These are the activations of a small neural network, seen along a few directions. Each row is one input.
Each table varies a few parts of the input and shows all the possible inputs, shuffled.
Descriptions start from the smaller parts, as in this example, which fits no table here: one of 3 separate values, together with either a single point or one of 11 places around a ring or (one of 6 places along a line, together with one of 8 places around a ring).
Shared parts are said once, and a part with two or three values counts as separate values.

Other details of the inputs vary at random and push rows far along two fixed directions, the same in every table; ignore that.

Rows:
R1: [ 21  -4 -35 -14  51  -7 -12 -44  98 -46 -42]
R2: [-13   6  -7   5   5   4   9   5  -4  -5   2]
R3: [-12  15 -12  10   8   7   9   4   1 -12  -5]
R4: [-11  -4  -1   0   1   0   7   5  -6   0   6]
R5: [-13   2   3  -4  -6   0   9   5 -20   4  16]
R6: [ -7  15 -13   8  10   8   2   1   2 -10  -4]
R7: [ -5  20 -16  13  11  12  -3   2   5 -14 -10]
R8: [-6 -5 -2 -2  2 -1  2  2 -3  1  7]
R9: [-12 -16   6  -5  -8  -4   4  10 -15   8  13]
R10: [ 51 -10  29  -2 -24  -9 -27  -9  13  19 -21]
R11: [-11   3   3  -6  -5   0   6   3 -21   7  19]
R12: [ -7  21 -16  14  10  12  -1   4   4 -14 -10]
R13: [-10   3   2  -5  -3  -1   7   1 -15   4  14]
R14: [-13 -14   4  -4  -7  -3   6   9 -13   5  11]
R15: [ 46 -14  30  -7 -21 -12 -21 -10  10  23 -15]
R16: [-10 -16   4  -6  -6  -4   2   7 -12   7  12]
R17: [ 37 -26  30 -15 -19 -15 -18 -10   8  24  -5]
R18: [ 43 -13  30  -7 -21 -10 -21  -8   5  24 -11]
R19: [-14   6  -8   5   5   4   8   6  -6  -4   4]
R20: [-13   6  -9   6   6   4  11   4   0  -8  -1]
R21: [-11   2   3  -6  -6   0   4   3 -24   8  22]
R22: [-10  21 -17  15  10  12   2   4   5 -17 -11]
R23: [-14  -3   0   1  -1   0  10   7 -10   0   7]
R24: [-8  5 -9  3  7  4  5  1  0 -5  1]
Description of these inputs: one of 4 places along a line, together with either a single point or one of 5 places along a line.
Changing only the place on the line of 4 turns R6 into R3. The same change can be made to R21. Which row results?
Answer: R5
Which other rows agree with R9 in the place on the line of 4? List them by row number.
Answer: R2, R4, R13, R15, R22
Which other rows agree with R11 in the place on the line of 4? List them by row number.
Answer: R12, R16, R17, R18, R19

Rows:
R25: [-10 -24  13 -15 -10  -7   1   6 -16  16  21]
R26: [-12 -10   0   6  -8   1   2  16 -17   6   6]
R27: [ -2   2   4 -12  -3  -3   0  -7 -16  12  23]
R28: [-10  -7   1   8 -10   3   1  17 -17   5   5]
R29: [-11 -16   3 -16   0  -5   1  -1  -8   3  18]
R30: [ -3  -7   6   9 -15   3  -2  16 -16   8   3]
R31: [ -2   9   5   7  -8   6   0  10 -23   9   5]
R32: [ -5  -1   2 -11  -1  -2   5  -4 -11  10  18]
R33: [-14  -4  -7   8  -1   4   4  12  -6  -4   0]
R34: [  5   1  11 -12 -11  -6  -6  -8 -25  16  29]
R35: [-11  -3   5  -1  -1  -4  24   4 -14   7  13]
R36: [ -1  11   7   9 -10   7  -1  11 -24  10   5]
R37: [-31 -12 -11  -6  14  -2  17   4   1  -9  10]
R38: [ -2  19   0  13  -3  10  -1   7 -12  -1  -1]
R39: [-13  -1  -7  10  -2   5   3  13  -6  -5  -1]
R40: [-11   1  -4  -7   7  -1  14  -4  -3   1  11]
R41: [ -6  26   1  -3  -8   2   9  -3 -15  -2   7]
R42: [ -5  10  -4   6   2   5   3   5 -12   2   2]
R43: [ -7  -1  15  -6 -22  -5   8   3 -26   7  12]
R44: [-18 -23  12  -3  -8 -10  19  13 -14  10  13]
R45: [  4   3  10   4 -12   2  -2   9 -24  16   6]
R46: [ -78   56 -119    7  119   26   38  -35   97 -122  -22]
R47: [110 -41  49 -21 -26 -28 -57 -40  74  24 -53]
R48: [ -7  19  -5  12   2  10   2   7 -11  -4  -1]
R49: [ -2  20   0  14  -3  11  -2   8 -12  -1  -2]
R50: [-15  -7  -8   6   1   2   5  12  -6  -2   1]
R51: [  5   7  11   7 -14   4  -4  10 -23  14   5]
R52: [ -8  -3   2  11 -12   5   0  17 -17   3   3]
R53: [ 87 -32  15 -21  10 -25 -43 -49  99  -4 -61]
R54: [ -3  18  -1  12  -2  10  -1   7 -12  -1  -1]
R55: [ 42 -23   3 -12  10 -15 -22 -26  58  -5 -36]
R56: [ 35   9 -10  -3  24  -3 -16 -30  58 -19 -37]
Changing only one part turns R25 into R32. The same change can be made to R50. Which row results?
Answer: R45
What is each input in this table made of?
Answer: one of 2 separate values, together with either a single point or one of 5 places along a line or one of 10 places along a line
